These are the activations of a small neural network, seen along a few directions. Each row is one input.
Each table varies a few parts of the input and shows all the possible inputs, shuffled.
Descriptions start from the smaller parts, as in this example, which fits no table here: ring(8) and (point or ring(9) or (values(2) and line(6))).
Shared parts are said once, and a part with two or three values counts as separate values.
In the rows, 128 means zero.

Other details of the inputs shift rows strongly along two fixed directions, in all tables alike. That doesn't count.
These rows show it; all are for the same input, with only those details redrawn:
[ 88 129  52  53 100 124 186 112  67 129 217 144 147 137 128  46]
[121 111  74  36 106 137 171 111 118 111 160 100 139 120 147  93]
[178 114 168 171 157 116 112 120 185 141  65 125 100 139 142 192]
[165 102 127  86 132 135 137 114 175 115  86  87 118 119 154 161]
[164 102 127  86 132 135 137 114 175 115  86  87 118 119 154 161]
[127 144 138 209 150  94 134 122 105 171 155 198 109 169 111 122]
[165 110 140 123 141 125 129 117 172 128  86 109 112 130 146 167]
[142 132 141 183 148 104 131 121 130 157 128 168 109 156 123 140]

Rows:
row 1: [124 123 101  51 115 179 111 124 165  79  96  45 143 100 147 113]
row 2: [ 79 122  63  47 101 117 179 120  48 120 221 139 169 117 115  46]
row 3: [147 119 145  90  96 142  91 123 177 109  91  75 118  92 144 149]
row 4: [124 131 144 210 150  90 120 126  89 162 149 200 128 155  99 126]
row 5: [117 104  90  40 109 138 175 127 101  91 159 103 145  98 145  94]
row 6: [117  98  79  40 105 143 172 123  98  89 158 109 145 103 146  90]
row 7: [149 137 179 186 139 153  89 144 188 122  71 113 129 127 113 176]
row 8: [111 161 114 147  99 110 133 107  75 148 195 174 138 128 110  65]
row 9: [ 95 115  95  31  92 134 164 138 101 107 156  90 147 115 140 108]
row 10: [153 132 159 142 129 162 115 124 174 112  85 104 144 113 118 145]
row 11: [108 146 149 218 155 109 114 148  99 157 161 206 106 166 112 143]
row 12: [133 108 119  76 129 130 139 135 164 107  97  65 119 103 149 164]
row 13: [148  90 104  28 117 146 138 112 154  92 105  74 148 100 153 142]
row 14: [132 151 152 178 115 111  90 129 135 144 131 145 117 128 122 136]
row 15: [116 144 150 210 158  88 125 126  87 162 150 193 127 141  97 131]
row 16: [121 147 154 201 139 101 130 123  90 170 146 206 118 171 110 129]
row 17: [ 97 106  84  35 106 128 150 138 106 101 163  90 156 107 133 105]
row 18: [159  94 119  76 125 133 145 116 163 109  91  78 123 110 151 151]
row 19: [158 106 113  42  84 156 126 105 158 103 101  62 132  78 151 113]
row 20: [136 107 133  72 115 141 125 133 158 110  89  89 126 127 153 170]
row 21: [ 62 138  67  41  89 138 171 129  54 128 220 141 151 143 126  67]
row 22: [ 74 138  75  50  94 125 191 116  43 125 206 140 156 118 121  58]
row 23: [106 140 139 206 149  94 104 142 101 162 156 199 123 168 103 137]
row 24: [ 94 168 103 162 130 134 118 160  83 152 170 155 139 143 107  48]
row 25: [143 121 115  47 110 185 132 112 167  77 101  58 153  92 132 117]
row 26: [134 140 161 172 142 118 126 119 112 160 127 171 117 156 121 153]
row 27: [137 170 156 218 127  94 109 112  99 162 160 186 124 142 110 115]
row 28: [172 110 184 169 145 118 112 124 163 138  53 128 110 135 137 198]
row 29: [ 98 164 106 165 133 137 125 120  83 143 171 159 144 142 110  47]
row 30: [123 139 141 181 149 110 117 137 132 159 139 158 104 161 122 154]
row 31: [ 85 129 101 147 125 100 132 141  71 144 187 177 141 150 104  97]
row 32: [133 156 148 188 145 145 103 116 132 129 116 148 126 138 102 117]
row 33: [158 110 169 173 154 126  97 147 177 119  69 133 100 136 144 202]
row 34: [135  99 130  68 111 139 130 136 152 106  86  80 128 118 150 167]
row 35: [163 109 150 127 143 116 136 124 165 128  88  97 115 118 141 166]
row 36: [131 160 162 216 120 102 100 112 104 169 152 193 113 136 100 101]
row 37: [138 131 153 182 154 122 126 127 118 142 134 178 111 144 126 149]
row 38: [147 112 127  81  91 148 101 127 169 111  93  71 120  92 147 137]
row 39: [115 134 149 190 152 108 123 151 114 133 128 164 109 132 120 155]
row 40: [ 65 157  50  65  99 154 148 145  63 120 207 117 163 124 123   5]
row 41: [124 117 141 177 142 113 119 150 122 128 124 161 111 142 126 152]
row 42: [160 108 163 176 152 110 104 141 182 136  66 114  98 139 137 199]
row 43: [144 159 149 198 153 134 102 145 126 155 108 148 126 135 114  94]
row 44: [ 87 141 104 150 126  95 153 144  81 153 193 164 125 152 110  92]
row 45: [150 130 133  88 101 134 103 123 166 103 106  70 131  97 153 154]
row 46: [ 63 154  55  73 101 156 142 133  70 114 203 117 162 127 122  17]
row 47: [151 107 124  76 132 131 150 116 160 109  92  71 122  96 149 156]
row 48: [161 104 144 119 141 136 128 125 159 107  89 122 116 119 150 165]
row 49: [154 114 172 163 160 123  83 137 176 135  76 121 113 136 132 209]
row 50: [135 123 140 106 110 171 113 142 185 102  84  73 151 104 132 150]
row 51: [134 127 129  87 118 176 110 132 174  87  95  70 141 107 126 140]
row 52: [140 155 146 188 151 137 102 135 131 146 105 138 128 133 121  97]
row 53: [134  98  94  32 111 144 142 129 168  97 111  61 127 114 160 146]
row 54: [111 143 159 181 139 104 124 143 109 152 121 158 115 143 115 160]
row 55: [127 151 146 217 157  99 130 121 104 179 159 199 106 170 108 131]
row 56: [151 122 145 106 114 172 125 124 182 103  79  78 155  98 132 141]
row 57: [170 117 193 167 147 114 117 128 163 140  58 122 112 129 135 198]
row 58: [144 104 152 127 140 126 121 151 159 105  90 105 115 115 144 177]
row 59: [ 78 142 107 148 133  98 137 141  69 144 187 170 140 136 101 103]
row 60: [109 136  80  53 109 172 139 106 116  92 146  82 155 105 133  60]
row 61: [ 98 142 117 164 139 106 159 131  64 138 182 188 127 130 111  94]
row 62: [101 139 109 139 135 113 140 117  72 152 193 183 142 148 107  95]
row 63: [178 114 168 172 157 116 112 120 185 141  65 125 100 139 141 192]
row 64: [117 159 147 200 144 141  91 134 132 132 122 150 121 148  99 125]
Changing only one part turns row 5 into row 58. The same change can be made to row 10. Which row results?
Answer: row 7
Changing only one part turns row 21 into row 26. The same change can be made to row 11. Which row results?
Answer: row 37
Describe the family of inputs behind these rows.
Answer: values(2) and (line(4) or line(8) or (values(4) and line(5)))
Which other rows does row 24 become when the line(8) part takes its other values? List them by row number.
Answer: row 1, row 7, row 40, row 46, row 50, row 51, row 64
Which other rows does row 40 become when the values(2) part takes its other values? List them by row number.
Answer: row 52
Which other rows does row 34 become when the values(4) part takes its other values? List them by row number.
Answer: row 31, row 41, row 42
Which other rows does row 23 become when the values(4) part takes its other values? List them by row number.
Answer: row 20, row 33, row 53
Which other rows does row 8 become when the line(4) part takes its other values? List them by row number.
Answer: row 19, row 27, row 36

Rows:
row 65: [125 126 112  93 119 137 135 126 123 115 133 103 143 106 131 105]
row 66: [104 117  92  90 116 109 161 120  83 131 181 151 134 137 126 102]
row 67: [119 127 126 142 123  97 144 125 101 146 163 166 117 140 127 134]
row 68: [141  99 121  88 133 122 144 123 139 119 112 109 125 124 146 156]
row 69: [134 135 139 153 133 130 107 137 140 132 114 129 120 134 130 133]
row 70: [146 131 153 170 144 134  97 134 161 133  94 128 113 135 128 155]
row 71: [158 129 162 148 137 133 106 125 167 132  78 105 124 121 131 161]
row 72: [116 157 143 202 137 120 117 127 103 159 153 188 124 156 101 109]
row 73: [139 111 110  54 110 156 133 125 146  90 110  73 141  94 150 118]
row 74: [121 133 113 118 126 139 123 128 134 120 136 117 133 129 127 115]
row 75: [106 161 141 222 139 103 111 138  95 168 158 191 116 160 101 105]
row 76: [159 105 157 137 138 108 121 123 158 131  93 123 107 127 142 190]
row 77: [111 154 130 171 124 122 126 127  94 151 161 173 131 148 110  94]
row 78: [109 109  85  57 118 127 173 125 102 117 161 117 140 126 143 105]
row 79: [ 99 153 108 144 120 128 139 120  89 142 180 164 142 146 106  79]
row 80: [139 111 146 101 134 140 115 136 159 107  84  90 127 114 142 177]
row 81: [144 111 116  66 121 158 129 120 162  89 100  71 140  96 145 134]
row 82: [133 130 164 185 141 120 108 144 146 138 103 145 120 139 116 167]
row 83: [100 140  98 110 111 130 145 125  88 124 171 138 142 120 118  74]
row 84: [164 117 159 144 143 144 101 127 176 113  71 103 119 113 137 168]
row 85: [124 133 120 102 111 140 133 120 127 123 129 110 136 119 129 110]
row 86: [106 114  82  49 114 133 180 127  97 113 165 112 139 124 139  94]
row 87: [146 140 166 199 151 115  93 138 154 150  93 138 112 139 121 158]
Describe the family of inputs behind these rows.
Answer: values(2) or line(6) or (values(3) and line(5))
Start at row 67 and move only the line(6) part, one step at a time. The first step leads to row 76. Which rows follow, in order?
Answer: row 66, row 68, row 78, row 86
Which other rows belong to the same alternative as row 80? List them by row number.
Answer: row 82

Rows:
row 88: [140 125 141 170 144 109 129 124 127 142 129 162 116 141 125 145]
row 89: [112 122  93  62  94 129 159 114 104 123 164 113 137 117 135  94]
row 90: [118 106  91  60 122 137 164 118 111 106 150 117 139 121 142 109]
row 91: [112 123 106 105 128 124 163 124  95 132 155 146 134 140 126 107]
row 92: [173 118 157 131 137 143  98 121 186 111  62  82 122 105 140 161]
row 93: [122 131 116 110 112 114 145 119 110 134 150 130 127 123 131 112]
row 94: [116 120  95  75 113 122 166 123 102 123 160 121 139 121 137  99]
row 95: [123 107 117  50 112 158 133 134 154  87 110  70 146 103 140 151]
row 96: [172 118 154 130 136 148  98 117 189 110  63  86 124 110 141 164]
row 97: [173 106 157 121 132 124 111 120 180 116  69  90 108 105 149 184]
row 98: [118 143 154 213 153  91 109 146 117 167 131 174 108 162 113 153]
row 99: [111 121  88  70 109 129 168 117  99 122 176 131 140 129 133  93]
row 100: [153 135 149 150 132 140 107 117 159 129  99 118 126 129 126 140]
row 101: [122 103  95  35 110 144 139 129 147 101 127  72 135 115 151 138]
row 102: [147 135 164 206 143 101 107 122 137 154 117 170 104 144 120 160]
row 103: [138 128 116  92 127 152 134 121 146 113 110  87 138 109 139 109]
row 104: [156 137 162 179 152 138 106 126 165 140  81 125 118 134 125 148]
row 105: [155 128 165 149 125 127 107 120 153 136  90 122 121 120 131 158]
row 106: [112 134 122 158 143 106 154 129  83 150 160 174 126 151 117 110]
row 107: [ 81 143 114 151 127 116 136 146  74 133 184 169 141 137 101  96]
row 108: [172 117 166 119 124 142 102 115 182 116  67  92 120 109 144 181]
row 109: [143 122 147 159 151 120 133 124 132 139 113 153 116 148 128 158]
row 110: [115 146 110 146 134 132 133 125 103 135 158 147 135 130 115  78]
row 111: [107 123 105 113 126 118 130 136 115 129 154 135 128 138 129 124]
row 112: [125 141 135 164 124 107 130 118 111 152 155 168 116 146 117 124]
row 113: [117 155 122 171 138 132 129 122 106 148 157 166 131 149 108  90]
row 114: [128 147 163 211 149 124  93 148 141 147 110 161 109 155 115 153]
row 115: [113 144 105 109 111 134 139 119 104 128 157 123 145 123 121  76]
row 116: [103 135 110 126 123 135 123 148 109 121 150 131 131 128 124 100]
row 117: [159 127 150 125 128 145 109 119 173 121  76  92 128 116 134 148]
row 118: [162 125 168 160 134 122  98 123 156 130  86 124 116 113 132 164]
row 119: [136 140 131 164 144 137 117 123 135 134 122 141 127 133 120 115]
row 120: [123 120 108 110 125 115 152 125 104 129 157 141 130 126 130 108]
row 121: [114 131 113 132 124 112 155 124  93 148 166 160 130 143 120 104]
row 122: [125 127 140 168 146 104 110 143 130 143 124 146 112 143 124 153]
row 123: [109 155 151 236 150 112  98 150 109 156 143 194 113 163 104 126]
row 124: [125 126 109  63  97 139 141 117 117 113 140  98 145 101 139 102]
row 125: [142  96 109  55 130 139 153 123 139  98 110  89 132 107 152 138]
row 126: [123 119 113  70 114 155 126 144 148  99 107  71 135 107 147 127]
row 127: [ 88 140 121 137 121 127 136 144  92 132 163 151 144 137 106 111]
row 128: [120 131 151 154 139 125 116 147 133 126 110 127 131 127 119 157]
row 129: [126 137 134 149 118 122 119 118 111 137 146 155 130 127 120 115]
row 130: [ 86 133  90 102 114 115 147 136  86 141 183 145 136 145 120  93]
row 131: [111 116 113  81 118 147 132 138 131  96 130 100 145 110 130 136]
row 132: [134 123 139 118 127 149 109 145 161 115  88  94 124 121 138 151]
Changing only one part turns row 96 into row 100. The same change can be made to row 119. Which row results?
Answer: row 113
Changing only one part turns row 115 into row 92. The same change can be made to row 94. Which row results?
Answer: row 120
Describe the family of inputs behind these rows.
Answer: ring(5) and (values(3) or line(6))
Which other rows does row 108 become when the ring(5) part takes its other values? List them by row number.
Answer: row 105, row 118, row 124, row 129
Which other rows does row 98 become when the values(3) part takes its other values? List them by row number.
Answer: row 126, row 128
Which other rows does row 123 become when the ring(5) part takes its other values? List them by row number.
Answer: row 114, row 116, row 126, row 132
